Here are a small network's activations along a few directions, averaged over the inputs that share one value of a field.
Related values have similar rows: they may be neighbours, one step apart, or belong to one group.
Strong random noise was added to every row along 3 fixed directions; ignore it. To show where, here is one row again and again, with new noise each time:
[   0  -43  -26 -209   59  -38   46   -3  -71 -401 -184  171  182   18]
[  79 -187  -39   30   69  -32 -242  206 -116 -399 -208  -12  267  -73]
[ -82  187  209 -124  192   12 -127  -97  -39  205  156 -363   14  309]
[ -91  199  -19 -540   85 -108  513 -248   86 -419  -88  437  -44   94]
[   7 -117   49  -23   62   49 -274   60 -194 -201 -165 -127  306  100]


Values of FURE:
nas: [ -66 -424  -72  453 -336   13 -458  115 -193 -346  -24   21   56  -45]
nevi: [ -54   15   78 -305  154   78   49   32  -24  159  -27   40   35   11]
supar: [ 128  -35 -304   58 -215 -154  410  383  256 -344 -423  613  -11 -484]
lemat: [ -82  177  110 -497  151  -53  287 -195  -56   17  121  268  -13  118]
zuv: [  32  258  145  -35  245  -43 -144  190  337  531  290 -515 -130  -21]
zozu: [-155  116  -10  252  -94  137  118 -208  103  182 -146 -109  231  264]
nal: [-134   86 -178 -173 -374 -198  753 -274  442 -356 -131  373 -381  -79]
led: [-106  183  119 -181  163  -14 -111 -172  -18  129   92 -178  122  228]
bibes: [  11 -169   12  -98 -263  134   28 -205 -287  208  -48  115 -133 -195]
zonak: [  22  -35  251  325   97  113 -678  225 -110  346    3 -799  399  134]
valos: [ 117  -69  191  293 -219  160 -111  111  144  409 -114 -270 -314  -99]
gen: [  31    9 -118  443   80  -85  -48  248   86 -296  229   79  -74   16]
dasu: [ 164 -175 -210  177  -12   48 -217  -21 -288   84  144  169  170  -47]
laf: [  95 -271   75  347   26  -22 -366 -120 -201  356  271 -220 -288   26]
tus: [ 331   19 -396  292  210 -157  183  567  273  -94  246  117 -428 -691]
A value of FURE combines one of 5 hidden first parts with one of 3 second parts; all combinations occur once.
Changing only the second part turns zozu into zonak. dasu has the same second part as zozu; what does that change turn dasu into? -> lemat
Changing only the second part turns bibes into tus. valos has the same second part as bibes; what does that change turn valos into? -> supar

Values of FOPED:
fil: [-139   50  -63  215 -355  281   51 -101  -12   35 -227 -124  475  445]
vafi: [ 102 -173  127   57   25  169 -226   52 -228  507   81 -136 -271 -258]
lifof: [ 107  325 -177 -387  -52  117  721  -33  305  180  -64  117  -35  -69]
beraf: [ -31 -354  186  612 -101  111 -883   60 -654  574  249 -614  -99  -33]
ruvak: [  11  315  184 -184  449 -314  -27   -2  288   73  532 -270 -345  -26]
tota: [-127  -35   -6   71 -486  280  -48 -293  217   83 -384  149   31  135]
panu: [  -9 -182 -156  381 -113  -53  112   56 -124 -474   34  147  169  257]
kepe: [ 166 -177 -471  442  340 -284  -70  484  113 -392  413  172 -348 -658]
faba: [  19  -31   67 -124  456 -277  -29  305  158 -117  112 -189  -92 -271]
nuzap: [ 192   75 -131 -169 -196 -215  773  212  435 -358 -414  602 -554 -762]
litep: [ -68  223  -74 -430  139 -238  363   52  377 -686 -227  348 -125  -76]
dap: [-159 -503   97  243 -594  182 -444 -561 -467   82 -143   59  390  380]
rema: [ 360 -261 -269  141   73   25 -261  511 -385 -254 -357  615  629 -179]
lumu: [ -49 -210    0  -86  123   56 -430 -159 -279 -408 -362  -54  433  270]
papo: [  55  -24  100 -258   20   56  -60  266   57 -246  -98 -130  379 -106]
A value of FOPED combines one of 5 hidden first parts with one of 3 second parts; all combinations occur once.
Changing only the second part turns faba into vafi. ruvak has the same second part as faba; what does that change turn ruvak into? -> beraf
Changing only the second part turns lifof into nuzap. fil has the same second part as lifof; what does that change turn fil into? -> tota
